Each row below holds a small network's activations on one input, seen along a few directions.
Each table varies a few parts of the input and shows all the possible inputs, shuffled.
Descriptions start from the smaller parts, as in this example, which fits no table here: one of 2 separate values, together with either a single point or one of 9 places around a ring or (one of 4 places along a line, together with one of 8 places around a ring).
Shared parts are said once, and a part with two or three values counts as separate values.

Other details of the inputs shift rows strongly along two fixed directions, in all tables alike. That doesn't count.
These rows show it; all are for the same input, with only those details redrawn:
[-21 -28   1  35 -29  15  20 -17 -17  28  16   4  17]
[ 17  28 -20 -48  45 -19 -19  21  23  -8 -11  -2 -37]
[-25 -35   6  43 -36  19  21 -20 -19  31  18   5  20]
[ 11  18 -15 -37  37 -12 -14  16  20  -5  -6  -1 -31]
[ -2   4   4  29 -30  -8 -33 -15  27   5 -11 -17   1]
[  9  18 -18 -39  40 -12 -10  18  14  -2  -5  -1 -31]
[ 13  19 -17 -39  38 -13 -13  18  18  -4  -7  -1 -32]
[  1   8   7  28 -31 -10 -41 -16  35   2 -14 -19  -2]

Table:
x1: [ -6 -23  14  44 -29  18  32 -22 -19  11  23   7  33]
x2: [  0 -12 -12 -28  43   4  41  11 -16   4  17  23   3]
x3: [-21 -30  10  37 -36  25  42 -27 -38  29  23  11  16]
x4: [ 25  27 -15 -45  48 -22 -18  13  30 -21 -11  -1 -15]
x5: [  5   9  14  28 -42  -4 -27 -29  18   0  -9 -18   0]
x6: [-20 -26   0  30 -23  14  17 -13 -16  27  14   3  14]
x7: [  4  -3 -12 -29  37  12  43  12 -32  10  19  18 -17]
x8: [ 27  28  13  30 -31 -17 -52 -18  43 -21 -22 -23   1]
x9: [ -1  -9  10  26 -33   7   1 -26  -8   8   5  -5   7]
x10: [  4   6  11  34 -40   0 -20 -22  10   4  -3 -15   1]
x11: [  3  -4 -20 -29  51   2  34  21 -12  -2  19  22  -2]
x12: [-16  25  19 -54   3 -10 -37  55  -1 -26 -35 -17  -5]
x13: [  9  13   7  31 -30  -6 -30 -16  19  -8  -7 -13  -6]
x14: [  5  11   5  22 -20 -14 -37 -18  33  -4 -21 -16   3]
x15: [ 25  29  -8 -42  41 -13  -5   9  11 -18 -10   2 -33]
x16: [  5  -7 -14 -23  44  12  56  16 -36   0  31  26  -2]
x17: [ 11  -3  -6 -29  35   7  41   5 -23  -3  20  18  -1]
x18: [ 16  16 -18 -35  42 -15 -11  18  19 -11 -10   0 -25]
x19: [ -6 -18   4  35 -21  17  28 -14 -24   9  20  12  20]
x20: [-23   4  40   8 -47   0 -41  29   4 -29 -30 -24  45]
x21: [  3 -12  12  25 -24   9  13 -23 -11   4   9   6  17]
x22: [-15 -31  10  45 -32  27  38 -24 -37  23  23   9  25]
x23: [-11  25  39   3 -48 -14 -75  28  27 -39 -51 -33  28]
x24: [ 23  21 -10 -29  37 -20 -23  15  28 -16 -12   0 -17]
x25: [ -4  -8 -17 -26  35  13  51  15 -41  13  28  22 -20]
x26: [ 25  27 -13 -32  40 -13  -8  17   6 -19  -4   3 -32]
x27: [ -2 -15  10  33 -28  13  23 -23 -14   6  11   6  20]
x28: [ -6 -12 -27 -31  52   8  43  21 -31  10  19  24 -12]
x29: [ -5 -19 -23 -25  48  10  49  20 -29   9  25  30  -3]
x30: [  6   0  10  38 -29  -9 -29 -16  33  -8  -8 -14  23]
x31: [  8  15   5  25 -36 -18 -57 -23  44  -7 -27 -27   0]
x32: [-17  22  39   5 -53 -11 -77  27  23 -36 -52 -39  23]
x33: [  7   8   3  14 -17 -14 -37 -18  31  -6 -18 -16   2]
x34: [ 19  22 -15 -38  39 -18 -24  19  27 -13 -14  -3 -33]
x35: [-18 -35   4  33 -26  19  28 -24 -19  21  17  11  33]
x36: [ -1   6   1  32 -28 -10 -38 -13  27  -3 -11 -15  -1]
x37: [  9  20 -18 -45  43 -15  -6  15  14  -4  -8   1 -32]
x38: [-15 -32   8  36 -32  24  40 -28 -36  21  20   9  24]
x39: [  0 -10 -13 -34  39  13  56  10 -39  10  22  22 -17]
x40: [  0  11   4  40 -39 -15 -51 -18  37  -2 -16 -23   0]
x41: [-16 -27 -18 -32  34  16  54   7 -41  26  25  25  -7]
x42: [ 25  31 -10 -32  35 -24 -33   9  40 -21 -22  -5 -21]
x43: [-20 -29   1  26 -22  15  24 -18 -17  23  11   8  13]
x44: [ 17   4  -6 -34  44  -1  36  12 -16  -9  15  18  -9]
x45: [-62 -48  31  20 -56  36  37  23 -71  18   5   3  55]
- Changing only one part turns x2 into x42. The same change can be made to x30. Which row results? => x24
- Changing only one part turns x1 into x8. The same change can be made to x4. Which row results? => x35
- What is each input in this table made of? => one of 5 places along a line, together with either a single point or (one of 2 separate values, together with one of 4 places along a line)
- Change only the place on the line of 5 in x5. List by row number the other rows that result. => x9, x17, x21, x38
- Change only the choice among 2 separate values in x25. List by row number the other rows that result. => x40
- Change only the choice among 2 separate values in x13. List by row number the other rows that result. => x36

Table:
x46: [-28 -39  19  25 -33  32  40   1 -43  30  22   8  34]
x47: [ 16  10 -16 -17  32  -8  -2   9  11 -13   2   7  -5]
x48: [ 14  10  -3 -30  27  -6  13  -3   2  -8   2   4  -6]
x49: [  4   4 -26 -28  16  -6 -15  -5  -1  14  -5  -5 -34]
x50: [ 11   7   9  25 -27 -13 -30 -26  30 -10 -10 -15  19]
x51: [ 18  14  -7  -8  21  -4   5   9   0  -9   2   6 -21]
x52: [ 10   4  10  37 -32 -14 -33 -25  30  -9 -10 -14  21]
x53: [-41 -32  -4 -14  17  25  63  21 -71  20  17  22  19]
x54: [-10 -14   3  30 -18  -3 -25 -23  33  21 -19  -6  -7]
x55: [ -6   2  17  14 -36  -5 -33   3  17  -8 -17 -16  15]
x56: [-10   9 -19  -8  15  -9   1   8  11  18  18  -3 -22]
x57: [ 17  13  -4 -19  25  -4  15   7  -7  -7   5   8 -23]
x58: [ 15  15   1 -27  23  -5   9  -3   1 -10   1   4 -13]
x59: [ 19  12 -11 -11  27  -2   0  11   5 -13   2   3 -17]
x60: [ -5   1  23  19 -38   2 -30   0  15  -2 -12 -17  17]
x61: [-20 -11  19  24 -40   1 -25  -1   5  -8 -10 -13  18]
x62: [ 18  11 -16 -14  33  -4  -1  13   8 -13   2   7 -12]
x63: [ 17  20  -1 -24  24  -4   6   2   0 -11   1   7 -21]
x64: [-40 -37   7  27 -36  28  41   3 -48  19   9  12  36]
- What is each input in this table made of? => either one of 3 separate values or one of 6 places along a line or one of 10 places around a ring
